A small network was shown many inputs. Here are its activations along a few directions, one row for each input.
In each table, some parts of the input vary, and every possible input appears once, in random order.
A made-up example of a description, with smaller parts first: line(4) and (point or line(11) or (values(3) and ring(8))).
Shared parts are said once, and a part with two or three values counts as separate values.

Other details of the inputs shift rows strongly along two fixed directions, in all tables alike. That doesn't count.

Table:
x1: [ 47  34  -9  11  -2  11   6  44 -16  42  18  -1 -18   7]
x2: [-15 -13  -1   6  12 -24  -2 -15  -7  -5  -2  -3   5   6]
x3: [ 38  45 -13   3  -2   7   3  42 -28  39  -3   7  -8   1]
x4: [-13 -21  13  -3   1 -17   1 -12  -1   6 -21  -9   3   9]
x5: [ 40  40 -20   2   0  -4  15  41 -29  33   2  13 -13 -16]
x6: [ -4 -32   0  15   4 -14  -1 -13   6   6  12  -3   7  16]
x7: [-14 -20  13  -6   6 -21   6 -10   0   1 -16  -4   0  10]
x8: [-16 -14   9  -1   8 -19   0 -14  -3   0 -10  -2   1  18]
x9: [ -7 -28   5   8   9 -12  -3  -6   3  -4   9 -15   2  23]
x10: [-11 -15   2  -7  11 -26   1  -8  -3  -6  -8  -9  12   4]
x11: [-17 -17  19  14  -6 -22   4  -2  -5  -3   4  -3  27  -1]
x12: [ -9 -23   2  -3   4 -28  10 -13  -3  -3 -11  -3   2  -8]
x13: [-11 -20   7 -10   8 -25   7  -6   0  -3 -15  -8   6   1]
x14: [-13 -22   5  -3  10 -27   8  -9  -2  -3 -12  -5   1  -7]
x15: [ -7 -32  -3  18   9 -13  -5 -11   6   7  11   0   3  12]
x16: [ -3 -26   7   9   6 -14  -1 -14   6   6  13 -17   5  19]
x17: [ -4 -26   7  11   5 -17  -7  -9   7   0   9 -19   2  20]
x18: [-11 -17  23  23   5 -16  13  -3   4  -7 -13  -7  19   1]
x19: [-10 -22   8  -8   4 -22   2  -8  -1   2 -19 -13  10   0]
x20: [ 31  79 -23 -34 -27  90 -18  29  14 -22   8  19  -9 -42]
x21: [ 36  46 -14   1   4   2   8  43 -28  35   2  12 -11   3]
x22: [ 32  43 -10   8   3   5  12  39 -28  38  -1  18 -25  -2]
x23: [-12 -22   7   1   2 -24   9 -17  -3   0 -13   0  -4   2]
x24: [ -5 -28   4   7   9 -10   2 -13   3   4  14 -11   7  20]
x25: [ -9 -31  -1  17   9 -11  -5  -7   3   4  10  -5   2  14]
x26: [-22  21  -5 -25 -22  65 -22 -38  35 -61   7  18  -7 -23]
x27: [-23  23   1 -29 -23  71 -30 -32  37 -55  -1   8   1 -16]
x28: [-22  21 -10 -31 -13  59 -22 -28  36 -66   9   9   3 -37]
x29: [ 43  28 -14  11   0  14   5  51 -19  39  14   6 -17   9]
x30: [-32  25   1 -13 -42  62 -11 -25  46 -57  10   9  13 -35]
x31: [ 39  44 -19   7  -1   0  11  36 -30  34   5  17 -16  -6]
x32: [-16 -20  10   1   8 -21   7 -13  -2  -1 -14  -1  -5   1]
Each input here is: values(3) or ring(9) or (line(4) and ring(5)).
Question: A walk changes only the line(4) part. It starts at x12 and steps to x14. List the rest of the walk in order.
Answer: x13, x19
Question: A walk changes only the ring(5) part. It starts at x10 and steps to x13. List the rest of the walk in order.
Answer: x7, x8, x21
Question: List by row number the other inputs of the same sort as x29.
Answer: x1, x6, x9, x15, x16, x17, x24, x25

Table:
x33: [ -82  -88   18  -53   31  -32  -32 -100   34  -66  -41  -32   19   30]
x34: [ 13  46 -28 -18 -23 123 -52  -6  60 -76  69   1   7 -19]
x35: [ 31  18 -26  16 -22  54 -15  15  15   6  59  11 -12  -5]
x36: [-15  37  28  -5 -36  28   3  10   8 -21 -18   3  34 -27]
x37: [  -9  -62  -16   13   56 -123   31  -24  -57   51  -28   11  -35   28]
x38: [ 17 -16 -26  -1  44 -84  17  15 -57  60 -31   4 -28  21]
x39: [-44 -11 -19 -69  17  27 -40 -63  35 -87 -11  -7   5 -14]
x40: [ -4 -21  55  37   1 -71  41  34 -23  53 -54 -26  25  20]
x41: [-93 -82  34  11 -19 -56   3 -90  37 -75 -21 -18  58 -28]
x42: [ 33  57  -1 -43   1  30  -4  33 -24  40 -39   5 -48  26]
x43: [ 58  54 -40  33 -14  69   4  39   0  24  67  42 -41 -17]
x44: [ -7  20   4  39 -17 -31  37  12 -23  13  -2  37   4 -38]
x45: [-13  40   5 -26 -34  46   0   4  25 -59   3   3  37 -67]
x46: [ 78  47   4  20  -9  66  -1  83  -3  63  27  -4 -32  31]
x47: [ 38 -39   8  45  25 -46   8  39 -26  74  20 -30   8  59]
Question: The inputs of x45 and x39 match in every part but one. If x41 is changed in the same way as x45 into x39, which row does it become?
Answer: x38
Question: What is each input in this table made of?
Answer: values(3) and line(5)
Question: Change only the values(3) part in x36. List by row number the other rows that result.
Answer: x33, x47
Question: Change only the line(5) part in x47. List by row number the other rows that result.
Answer: x34, x35, x43, x46

Table:
x48: [ -4  77 -18 -42 -38  88  -3  21  29 -46   1  25   7 -53]
x49: [-40 -25  17 -10  -1 -25  -7 -31   9 -42 -15 -16  34 -22]
x50: [-41  19  26 -24 -33  53  -6 -27  34 -46 -18  15  -2 -35]
x51: [-70 -75  24  -1  10 -77   0 -50   2 -39 -25 -33  48   4]
x52: [  0 -43   8  -1  10 -19 -12  -6   5  20  -8 -31   3  35]
x53: [ 55  23 -21 -22  27 -30  28  45 -51  58  -8  18 -39   0]
x54: [-11   2   0 -33 -20  65 -39 -31  40 -37  10 -12   5   7]
x55: [-24  20   7 -21 -16  44  -1 -28  40 -55 -12   8  27 -41]
x56: [ 33 -12  15  44  14 -93  52  41 -60  80 -43  -4   8  17]
x57: [-16 -27  11  -5   4  -8 -21 -27   6  -2   2 -21  14  41]
x58: [ 10  15   9  -8   6  45 -16   9  18 -17   9 -11  -8  17]
x59: [-10 -33   5  41  11 -27   4 -13  -3   4  34  -3  13  29]
x60: [-28 -60   6  26   6  -2  -9 -29  35 -31  28 -12  11   9]
x61: [  7  23   6 -11   0  43 -19   1  10 -15  12  -5  -3  25]
x62: [ 35 -23  -7  62  17 -81  27  38 -55  92  28  -1   4  44]
x63: [ 45  27 -29 -10  36 -28  17  44 -58  58 -19  33 -36  -1]
x64: [-25 -51  18  -8  13   3 -21 -26  32 -27  -6 -32   6  29]
x65: [-69 -76  -4   1  38 -73 -16 -79   0 -31 -33  -7   7  19]
x66: [ 54  34 -23  -9  12 -36  30  39 -44  60  -3   2 -41   0]
x67: [ 55  89 -44 -10  -8  28   6  44 -28  33   1  24 -51 -26]
x68: [ -7 -41   8  43  17 -25   7  -4   5   2  31  -8   7  22]
x69: [ 45  83   3   3 -28  46  29  61 -26  40 -18  31 -27 -34]
x70: [ 21  47 -28  -7 -41 104 -26   3  38 -29  53  26  -7 -32]
x71: [-12  29   9 -18 -28  13   3   8  10 -21 -19  20  -2 -24]
x72: [  3  32   8 -12 -10  18  -5   3   4 -25  -8   6  16 -44]
x73: [ -3 -53  -5  32   2 -24   0  -8   8  16  26 -12   7  15]
Question: What is each input in this table made of?
Answer: ring(5) or ring(9) or (values(2) and ring(6))
Question: A walk changes only the ring(9) part. It starts at x72 and steps to x55. List the rest of the walk in order.
Answer: x56, x69, x50, x71, x48, x51, x49
Question: Change only the values(2) part in x54. List by row number the other rows that result.
Answer: x70

Table:
x74: [ -57 -104   33   22   11 -101   32  -63    7   -5  -23  -23    9   13]
x75: [ -2 -29 -15  -4  36 -66  14  -6 -23  15 -22   0   6   3]
x76: [ 12  54   8 -56 -37  90  -5   9  42 -55  -6   3 -15 -50]
x77: [ 33   2  13  37  11 -63  47  64 -56  76   7   2  25  11]
x78: [ -51 -102   11   -2   31 -118   18  -63   -3  -21  -18  -34   22    6]
x79: [  3  20  18  18 -15  34   3   9  16 -19  23   9  25 -24]
x80: [-49 -88  40   0  29 -84   1 -52  -8  -9 -50 -42  27  43]
x81: [ -8 -34 -14  -4  30 -68   9  -1 -25  19 -14  -6   0  -9]
x82: [ 60   9 -15  30  21 -25  14  57 -37  84  20 -16 -19  38]
x83: [ 42  83 -23 -11 -29  82  10  53  -1  18   4  46 -45 -55]
x84: [ 57  44 -20  20   7  38   2  56 -15  37  34   6 -28  11]
x85: [ -53   -6   19    2  -38   70  -38  -61   78 -104   18   -6   42  -40]
x86: [ 45 -14 -11  45  19 -51  19  53 -47  75  23  12 -22  42]
x87: [ 49  55  -1 -19   4  23  16  64 -19  39 -31  11 -18  -7]
x88: [ -55    1    2  -34  -26   92  -23  -70   74 -101   -8   29   -1  -41]
x89: [ 36   6   0  36  13 -54  36  34 -58  78 -26  15 -26  16]
x90: [ 66  41 -25   8   0  27   1  58 -19  65  26  -1 -24  18]
x91: [-42 -29  -3 -39 -25  86 -55 -75  77 -86  30 -13  12   0]
x92: [ 59  69 -28   9 -11  77  -6  60  -2  14  46  33 -37  -7]
x93: [-50   4   3 -25 -42  64 -21 -35  51 -85  12   1  46 -38]
x94: [-65   3  -9 -40  -7  23 -35 -81  36 -94   3   1  20 -14]
x95: [-48 -78   1  -2  37 -86  -5 -69 -14 -26 -25 -21  23  18]
x96: [ 51 -14 -12  18   6 -40   6  40 -37  89  14  -8 -13  42]
x97: [-64 -77  21  30  -9 -63  -6 -49  23 -33 -13 -37  58   7]
x98: [ 48 -12  -7  42  32 -49  18  49 -40  80  17 -21 -15  46]
x99: [ 37 119  -5 -36 -32  85  -8  50  -5   0  -8  19 -21 -15]
x100: [-54 -75  42   1  27 -84  -5 -42 -12   1 -44 -35  29  44]
x101: [-25  -9  13  27   2 -57  19 -18 -24  29 -16   4  -3  28]
x102: [ 35  67 -32 -16   5  13  -5  36 -36  21   3  27 -16 -24]
x103: [-10  63  -6 -21 -35  98 -21 -13  27 -43   5  42 -21 -40]
x104: [ 47  53 -21   9  -5  69  -9  45   3   6  42  18 -30  -2]
x105: [-47 -23  22 -44  -9  38 -23 -37  46 -65 -26 -15   9 -20]
Question: What is each input in this table made of?
Answer: ring(5) or line(9) or (values(3) and line(6))
Question: Change only the values(3) part in x76. List by row number the other rows that result.
Answer: x74, x78
Question: A walk changes only the ring(5) part. It starts at x93 and steps to x97. List the rest of the walk in order.
Answer: x85, x79, x77
